These are the activations of a small neural network, seen along a few directions. Each row is one input.
Each table varies a few parts of the input and shows all the possible inputs, shuffled.
A made-up example of a description, with smaller parts first: one of 3 separate values, together with either a single point or one of 11 places along a line or (one of 4 places along a line, together with one of 5 places around a ring).
Shared parts are said once, and a part with two or three values counts as separate values.

Other details of the inputs shift rows strongly along two fixed directions, in all tables alike. That doesn't count.

A family of inputs:
row 1: [ 42  35  -8  53  -5 -17 -24  -2  32 -16  -7   4]
row 2: [ 21  32  -5  42  -8 -16  18  29   0 -14  25  -6]
row 3: [  6 -15  24 -31   3   0  -1 -29 -14   4   0   7]
row 4: [-9 30 -4  7  8 -6 13 38 -2 -3  4  2]
row 5: [ -3  13 -21   2   8   2   3  -3   2  14  17   0]
row 6: [ 28 -34  29  27 -24 -17 -15 -24 -15 -34   2 -19]
row 7: [-22  19 -22 -12  19   7  24  21   3  22   2   7]
row 8: [-30 -43  11 -24  -7  12  -6 -18   0   7 -21  -9]
row 9: [ 37   3  35   6 -14 -25   0 -22 -13 -19  20  -2]
row 10: [-38 -10 -23   5  14   9  15  24  11  23 -12  -4]
row 11: [-42  -3 -37   2  26  19  28  39  21  30 -14  -2]
row 12: [ 31 -22  -3  44  -8 -11 -12 -24   0 -13  19 -14]
row 13: [ -4 -17  27 -32 -16   7 -11 -19 -24  -7 -12   0]
row 14: [ 24   1   3  55  -6 -24   1  22  -2 -28  11 -20]
row 15: [-28  -6   6 -38   3   7   4  -7  -6  13  -9   4]
row 16: [ 29  -6 -32  60   7 -12   4  15  18 -14  31 -10]
row 17: [-23   7 -23  14   7  13  22  31  10  16  -2   3]
row 18: [ 28   5 -37  51   4 -11   9  15  10 -10  31  -4]
row 19: [  6  -9  28 -18 -16  -1 -13 -12 -23 -18  -7  -4]
row 20: [ 26  10  12  26 -13 -19   4 -17 -10 -16  27  -2]
row 21: [ 29   4 -13  51  -2  -9  17   5  -5 -10  20  -8]
row 22: [  5   8  18 -34  -7  -4 -41 -42  19  -5 -33  13]
row 23: [-36  -1 -20 -34  11  22  17   3  -3  26 -11   6]
row 24: [ 28  12   5  51 -14 -14   5  22  -8 -29  13 -11]
row 25: [  3 -20  15 -12  -2   6 -49 -39  27  -3 -42   1]
row 26: [-25  17  -8 -21  20   4  23  26   2  27  -2  13]
row 27: [-1 21 11 -3 10 -4 14 29 -2  4  6  6]
row 28: [  4  -7  -3 -24  17   3  -4 -11   2   4  13  12]
row 29: [  0 -22  16  -5 -15   1  -6  -7 -16 -12 -12  -3]
row 30: [ -4 -34  20 -18 -19  11  -9 -32 -16  -4 -12  -6]
row 31: [ 21  29 -14  46  -8 -10  22  16   4 -10  30  -6]
row 32: [-21  13 -41 -14  28   6  11  23  13  19  12  12]
row 33: [-31   6 -19  21  14  12  20  49  17  10  -7  -5]
row 34: [-31   7   1 -30   3   1   7  18 -10  11 -10   6]
row 35: [-24  26 -48   1  15  14  21  36  18  32   9   2]
row 36: [-21 -18   5 -17  -6  11  -1   1 -13   6 -17  -2]
row 37: [ 15 -23   2 -17 -10   7 -13 -36  -8 -10  15   4]
row 38: [-15 -14  12 -31 -11  10   0 -18 -12   3 -10   0]
row 39: [  5  -6  34 -29  -3  -4  -3  -6 -17  -5  -6   6]
row 40: [ 10  14   7 -21  -9   1 -42 -33  20  -2 -30   7]
row 41: [-22  13 -19 -27  25  17  12  19  12  32   1   8]
row 42: [ 47  23  30   2  -7 -21 -38 -35  20 -19 -13  11]
row 43: [-25 -28 -15 -27   1  24  -8 -20   1  22 -12  -1]
row 44: [  4  -8  31 -18 -14   1  -9 -22 -18 -15   3   1]
row 45: [  6  -3  35 -26  -1  -4  -8  -3 -20 -10  -8   3]
Description of these inputs: one of 5 places along a line, together with either a single point or one of 8 places along a line.
Question: Changing only the place on the line of 5 turns row 11 into row 3. The same change can be made to row 33. Which row results?
Answer: row 27
Question: Changing only the place on the line of 5 turns row 13 into row 39. The same change can be made to row 37. Which row results?
Answer: row 28
Question: List by row number the other rows that have the place on the line of 5 in common with row 34.
Answer: row 4, row 5, row 7, row 15, row 20, row 22, row 32, row 44
Question: Which other rows does row 30 become when the place on the line of 5 takes its other values? List them by row number.
Answer: row 8, row 9, row 15, row 38

A family of inputs:
row 46: [ 28  -6  10  15 -16  -6  -2 -25 -17 -19  19  -1]
row 47: [ 27   1   2  30 -15 -13 -12 -10   0 -16   3 -12]
row 48: [-45   2 -10 -28  23  14  23  36   3  28 -15   5]
row 49: [-1 15  3 13 -6 -4 15 18 -4  3  3 -1]
row 50: [-33 -12 -11 -33  14  13 -14  -1  16  20 -32   6]
row 51: [ 24  -2  19   8 -21 -13  -2 -21 -16 -19  17  -1]
row 52: [-11 -46  22 -23  -5   8 -17 -33 -17  -4 -10  -6]
row 53: [ 15   0  16   6 -13  -1 -16  -7  -4 -14  -4  -4]
row 54: [ 32  -2  21  16  -8 -13 -22 -17   1 -25  -1   0]
row 55: [ 33  -7  10  46 -22 -17  -5 -16 -10 -30  16 -13]
row 56: [-13   4  12 -22  -2   7  -1  -6  -1   4 -18   2]
row 57: [ 13  24  -3  12  -5 -13   3   6   3  -8  13  -1]
row 58: [ -4 -40  30 -27  -5   9 -11 -24 -20 -11 -12  -1]
row 59: [-10 -33  10 -40   5  14  -4 -25 -20  10  -5   2]
row 60: [ -1  31 -25  28  16 -14  32  51   9   6  28  -1]
row 61: [ -7  33 -34  15  14   2  15  33  13  17   8   4]
row 62: [ 15 -11   5  -3  -3   0 -15 -27  10  -1  -4   2]
row 63: [ 24  10 -10  48 -11  -9  12   4   2 -14  27  -6]
row 64: [  8  16  -9  33  -6  -6  14  31   2 -10   9  -5]
row 65: [-13 -17  20 -53   0   6 -24 -34  -3  10 -20  11]
row 66: [-11  38 -17  12  21  -5  12  40  24  12  -3   9]
row 67: [-34  17 -32 -29  29  14   7  22  19  31 -16  14]
row 68: [-10  -9 -14   5  10   6  12   9   2  10  10  -5]
row 69: [-28  -5 -15 -28   6  21  -2  -4  10  20 -17   2]
Question: Changing only one part turns row 53 into row 54. The same change can be made to row 69. Which row results?
Answer: row 62
Question: Describe the family of inputs behind these rows.
Answer: one of 4 places along a line, together with one of 6 places around a ring
Question: A walk changes only the place on the ring of 6. It starts at row 51 and steps to row 46. List the rest of the walk in order.
Answer: row 63, row 55, row 64, row 49
Question: Which other rows does row 60 become when the place on the line of 4 takes its other values? List them by row number.
Answer: row 51, row 57, row 65
Question: Which other rows does row 67 become when the place on the line of 4 takes its other values? List them by row number.
Answer: row 46, row 59, row 61

A family of inputs:
row 70: [ 21 -21  20 -11  -8  -4 -26 -44  -3 -13  -1   0]
row 71: [-59   7 -24 -48  26  23   2  31  18  37 -39  11]
row 72: [  3 -22  19 -11  -4   1 -20 -32   2  -5 -16   0]
row 73: [-36  -8 -24 -19  18  16  11  27   5  19  -8   3]
row 74: [-18 -17  -5  -9   6   9   3   9  -1   6  -8  -4]
row 75: [-19 -40  12 -41 -12  21 -16 -35 -20   1 -16  -1]
row 76: [-22   2 -17 -22   8  16   0  -3  13  21 -13   6]
row 77: [ 15 -22  16 -11  -5   0 -28 -35  -1 -14  -7   1]
row 78: [ 21  18   1  30  -6 -15  13  21  -9 -18  24  -4]
row 79: [ 10 -17  11 -13 -14   4 -25 -37  -4 -13  -9   1]
row 80: [-17 -37  14 -39  -9  21  -9 -41 -19   7 -10  -1]
row 81: [-26   3  -4 -27   7   6  15  14  -9  12  -1   3]
row 82: [  8 -42  33  -9 -15   2 -15 -40 -17 -13  -6  -8]
row 83: [ -3  25 -23  30   3  -4  10  25  21   7  -2   0]
row 84: [ 18   2  -8  32   2 -12   9   9  -1  -8  25  -6]
row 85: [ 11 -21  40 -11 -19  -3  -7 -30 -23 -17  -3  -5]
row 86: [  5   5  13 -21  -5  -2 -11 -16  -2  -2  -2   6]
row 87: [ 37  21   9  43  -8 -22  17   6 -10 -19  36  -4]
row 88: [ -4  13 -25  32   0   0  17  34   5   2  11  -8]
row 89: [-28   2   7 -40   4  11 -12  -1   1  11 -26   6]
row 90: [ 53 -14  30  32 -19 -21 -30 -42  -6 -36   9  -9]
row 91: [ -4  -9   1 -10  -7   7 -17 -19   2  -2 -17  -2]
row 92: [-42   9 -27 -23  25  16  29  36   6  33  -6   7]
row 93: [-11  14 -29  21  19   1  26  36  12  16  16   0]
row 94: [ 40  11  -1  35 -15 -17 -10 -17   4 -20  19  -5]
row 95: [-29 -18   0 -40   8  12   4  -3 -11  16 -11   4]
row 96: [ 19  35 -16  31  11 -13  13  24  18   4  16   5]
row 97: [ 45 -17  38  31 -23 -19  -7 -29 -20 -31  15 -11]
row 98: [-14  19 -37  24   8   0  25  39   9  13  15  -2]
row 99: [  4   9 -15  39  -5  -4  21  24   5  -1  12  -8]
row 100: [  2  39 -10  28   5 -13  13  34  17   3   3   3]
row 101: [ 32  28 -15  49   8 -16   8  15  20  -4  23   0]
row 102: [  6  -5   9 -15  -1   0 -16 -14   0  -5  -9   6]
row 103: [-56  -5 -24 -46  23  24  16  33   2  31 -22   8]
row 104: [ 25  23   2  39  -1 -18   2  12  11  -9   7   0]
row 105: [  1  -8  26 -38  -7   7 -16 -36  -9   1 -10   8]
row 106: [-12 -16  12 -45   1   9 -17 -28  -4   8 -19   8]
row 107: [ 37  -5  19  34 -15 -16  -3  -6 -14 -26  18 -11]
row 108: [  5  34 -16  38   4 -12  26  51   4  -5  19  -6]
row 109: [-23  23 -15 -20  12   6   3  27  12  14 -10  10]
Question: Describe the family of inputs behind these rows.
Answer: one of 2 separate values, together with one of 4 places along a line, together with one of 5 places along a line
Question: Changing only the place on the line of 4 turns row 75 into row 73. The same change can be made to row 94. Which row results?
Answer: row 70
Question: Changing only the place on the line of 4 turns row 105 into row 96. The same change can be made to row 86. Which row results?
Answer: row 106
Question: Which other rows does row 94 become when the choice among 2 separate values takes its other values? List them by row number.
Answer: row 98
Question: Which other rows does row 95 become when the place on the line of 5 takes its other values? List them by row number.
Answer: row 92, row 97, row 103, row 107
